[[125 126 134 119 126 124 122 121 131]
 [122 131 127 123 128 144 126 120 118]
 [130 126 133 105 133 126 124 126 128]
 [127 116 131 110 128 147 129 127 131]
 [122 123 127 140 129 112 123 131 127]
 [123 125 134 118 136 117 128 133 134]
 [126 122 128 133 128 132 131 126 116]
 [131 143 125 119 127 131 122 128 127]
 [130 129 132 113 126 134 137 127 130]
 [130 115 128 104 124 134 126 128 128]
 [129 115 128 128 133 129 128 129 119]]
Rows and columns are numbered from 0.
Report the largest entry.
Answer: 147
The entry just left of the largest entry is 128
Report the bottom-right entry.
Answer: 119
The entry at row 0, column 2: 134
Report the top entry of the column that holds the smallest entry.
Answer: 119
Report the entry in row 1 and column 1.
Answer: 131
The entry at row 0, column 1 is 126
Report the entry at row 2, column 2.
Answer: 133
Report the top-left entry.
Answer: 125
Report the entry in row 1 and column 0.
Answer: 122
The entry in row 2 and column 0: 130
The bottom entry of the column that holds the smallest entry: 128
The entry just right of the centre entry is 117
Report the entry just left of the smallest entry.
Answer: 128
Report the entry in row 1 and column 2.
Answer: 127
Report the entry directly above 120.
Answer: 121
Report the bottom-left entry.
Answer: 129
Report the entry directly above 147.
Answer: 126
The entry directly below 143 is 129
Report the top entry of the column that holds the largest entry.
Answer: 124
Report the entry in the top-right corner.
Answer: 131
The entry just right of the smallest entry -> 124
Report the bottom entry of the column that holds the largest entry.
Answer: 129
The smallest entry: 104

W =
[[141 118 119 129 131 116 137 127 119 119]
 [128 136 137 134 131 127 128 123 139 129]
 [139 150 121 137 141 146 126 112 149 122]
 [130 117 135 133 131 121 125 131 126 134]
 [122 130 138 130 127 127 132 130 137 135]
 [137 143 127 134 136 137 124 114 136 123]
 [147 151 120 144 147 143 121 108 150 117]
 [128 118 126 129 128 121 131 133 127 121]
 [133 132 119 120 129 137 142 137 129 132]]
Give the entry directly below 112.
Answer: 131
The entry directly below the largest entry: 118
The 1st entry in reading order is 141
Give the largest entry in the first column.
Answer: 147
Give the top entry of the column that holds the smallest entry.
Answer: 127
The last entry of the largest entry's row is 117
Give the top-right entry.
Answer: 119
Give the second-last entry, reading row by row.
Answer: 129
The last entry, reading row by row: 132
Give the second entry on the diagonal from the top-right corner.
Answer: 139
Give the entry just left of the smallest entry.
Answer: 121
The bottom entry of the column that holds the smallest entry is 137
Give the largest entry in the last row.
Answer: 142
The 2nd smallest entry is 112
The entry directly above the largest entry: 143
The top entry of the column that holds the largest entry: 118
Give the fifth entry in reading order.
Answer: 131
The entry in the bottom-left corner -> 133
The smallest entry in the first column -> 122
Give the third smallest entry.
Answer: 114
The smallest entry in the first row is 116

m =
[[130 128 150 115 128 128 124 129 123 125 129 128 127]
 [112 128 114 117 127 128 126 127 123 122 127 128 127]
 [125 128 145 115 128 129 121 126 116 125 127 128 127]
 [132 128 114 125 128 126 126 125 134 125 126 128 129]
 [106 128 124 114 128 127 133 131 110 124 129 128 126]
 [128 128 123 119 127 128 116 122 129 123 124 128 128]
 [124 128 130 124 128 127 124 125 117 130 126 128 129]
 [130 128 152 111 128 128 123 127 120 126 128 128 128]
 [103 128 121 113 128 127 135 132 113 125 129 128 127]
 [132 128 112 129 128 126 125 124 129 125 125 128 128]
 [130 128 150 115 128 128 121 126 117 125 127 128 126]
 [123 128 125 110 128 128 124 127 123 121 127 128 126]
 [118 128 136 117 128 127 132 132 125 125 131 128 127]
 [121 128 115 113 128 126 131 130 141 122 130 128 129]
 [113 128 131 116 128 127 134 132 112 127 130 128 127]
 [107 128 120 120 128 127 136 133 120 125 130 128 127]]
Rows and columns are numbered from 0.
The entry at row 1, column 0 is 112
The entry in the top-left corner -> 130
The entry in the bottom-left corner -> 107
Read off the entry just right of the smallest entry.
Answer: 128
Read off the bottom-right entry.
Answer: 127
Read off the entry at row 0, column 1.
Answer: 128
Read off the entry just left of the largest entry.
Answer: 128
The entry in row 1 and column 1: 128
The entry in row 0 and column 2 is 150
The entry at row 2, column 0: 125
Read off the entry in the top-right corner.
Answer: 127
Read off the smallest entry.
Answer: 103
The entry in row 2 and column 2 -> 145
The entry directly above the smallest entry is 130
The entry directly below 103: 132
The bottom entry of the column that holds the largest entry -> 120
Read off the entry directly above the largest entry.
Answer: 130
Read off the entry just left of 111.
Answer: 152
The entry just right of the largest entry -> 111

a =
[[128 130 126 128 133 115 125 150 123 134]
 [127 130 128 126 131 115 124 156 118 136]
 [126 130 129 126 130 116 124 157 117 136]
 [124 131 133 124 128 120 124 157 114 137]
 [124 131 134 124 127 121 124 156 114 137]
 [127 130 128 127 131 115 124 155 119 136]
 [127 130 127 127 132 115 125 154 120 135]
 [128 130 126 128 133 115 125 152 122 135]
 [128 130 127 128 132 115 125 153 121 135]
 [125 131 131 125 129 118 124 157 115 137]
 [126 131 130 125 129 117 124 157 116 137]]
Counting starts at 0.
Give the entry at row 2, column 0.
Answer: 126
The entry in the bottom-left corner -> 126
Give the entry at row 0, column 2.
Answer: 126
The top-left entry -> 128
Give the top-right entry.
Answer: 134
Give the entry just left of 154.
Answer: 125
Give the entry just right of 152.
Answer: 122
Give the bottom-right entry.
Answer: 137
Give the entry in row 0 and column 1.
Answer: 130
The entry at row 1, column 0 -> 127
The entry at row 1, column 2: 128
The entry at row 1, column 1: 130

Questions about the table below.
1) Report the bottom entry of the column that holds the smallest entry.
2) Report the bottom-left entry.
3) Report the top-left entry.
4) Report the fifth entry in reading order.
5) Report the entry in the bottom-right corner.
6) Report the top-right entry.
7) Report the third entry on the diagonal from the top-right corner.
8) Report the entry just right of the smallest entry.
[[149 146 106 115 134 139]
 [150 136 100 125 130 132]
 [122 119 140 138 133 122]
 [127 132 138 117 119 127]
 [138 131 118 120 120 127]
 [137 131 118 129 127 128]
 [113 117 134 139 136 127]
 [124 137 134 117 135 135]
 [129 140 121 111 131 138]
 [117 125 147 126 124 125]]
1) 147
2) 117
3) 149
4) 134
5) 125
6) 139
7) 138
8) 125

[[118 115 119 121 141 106 138 138 137 130 128 137 133]
 [150 113 133 124 118 143 109 144 115 116 131 136 122]
 [152 113 126 118 120 136 108 150 120 115 133 138 124]
 [150 113 132 124 118 142 109 145 115 115 131 136 122]
 [134 123 144 133 125 154 125 121 109 122 133 129 124]
 [117 146 129 134 127 135 129 105 134 129 124 115 127]
 [152 113 125 117 120 135 109 151 121 115 133 139 125]
 [130 133 140 133 126 156 129 113 117 124 132 128 126]
 [116 117 119 123 140 104 139 137 139 132 126 136 132]
 [125 143 132 133 125 149 127 106 130 125 126 125 126]
 [152 113 128 120 119 138 108 149 119 115 132 138 123]]
Rows and columns are numbered from 0.
Which number is the entry just right of the largest entry? 129
Which number is the entry just right of the centre entry? 105
Which number is the entry just left of the largest entry? 126
Which number is the entry directly below the smallest entry? 149
Which number is the top-right entry? 133
Which number is the bottom entry of the column that holds the largest entry? 138
Which number is the entry at row 0, column 1? 115
The minimum: 104
The entry at row 2, column 0 -> 152
The entry in row 2 and column 2 -> 126
The entry just left of the smallest entry -> 140
Which number is the entry at row 1, column 0? 150
The entry in the top-left corner -> 118
Which number is the top entry of the column that holds the smallest entry? 106
The entry at the centre: 129
The entry in the bottom-left corner: 152
The bottom-right entry: 123
Which number is the entry in row 2 and column 1? 113
Which number is the entry directly above the largest entry? 135
Which number is the entry directly above the smallest entry? 156
The entry just right of the smallest entry -> 139
Which number is the entry just left of the centre entry? 135
Which number is the entry at row 1, column 1? 113

A =
[[128 126 132 126 103 134]
 [127 131 129 130  99 121]]
Indices start at 0.
The entry in the top-left corner -> 128
The entry just left of 99 -> 130
The largest entry is 134
The entry in row 1 and column 0 is 127
What is the entry at row 1, column 1?
A: 131

arr =
[[129 131 107 133 103 143 137 119]
 [129 122 108 133 104 143 137 119]
 [123 128 107 133 103 143 137 119]
 [129 128 107 133 119 143 137 119]
 [129 128 107 133 103 128 137 119]
 [134 128 107 133 103 143 137 119]
 [131 128 107 133 103 143 137 119]
 [129 128 109 133 103 154 137 119]
 [129 128 107 133 100 143 137 119]
 [129 129 107 133 103 133 137 119]
 [129 128 107 133 103 143 137 119]]
The third entry from the end, reading row by row -> 143
The entry in the bottom-left corner is 129
Give the first entry in the row that holds the smallest entry.
A: 129
The entry just left of 108 -> 122
Give the last entry, reading row by row.
A: 119
The entry just right of 122 -> 108
Give the entry just left of the largest entry.
A: 103
The smallest entry: 100
Give the entry directly below the smallest entry.
A: 103
The fifth entry, reading row by row -> 103
Give the first entry on the main diagonal.
A: 129
The maximum is 154
The last entry in the row that holds the largest entry is 119
The top entry of the column that holds the largest entry is 143
The 4th entry, reading row by row is 133
The largest entry in the first column is 134
The smallest entry in the first column -> 123
Give the entry just right of 100.
A: 143
The smallest entry in the last row -> 103
Give the top-right entry.
A: 119
Give the first entry of the largest entry's row.
A: 129
Give the second entry on the diagonal from the top-right corner.
A: 137
Give the last entry of the smallest entry's row.
A: 119
Give the entry just right of 109.
A: 133
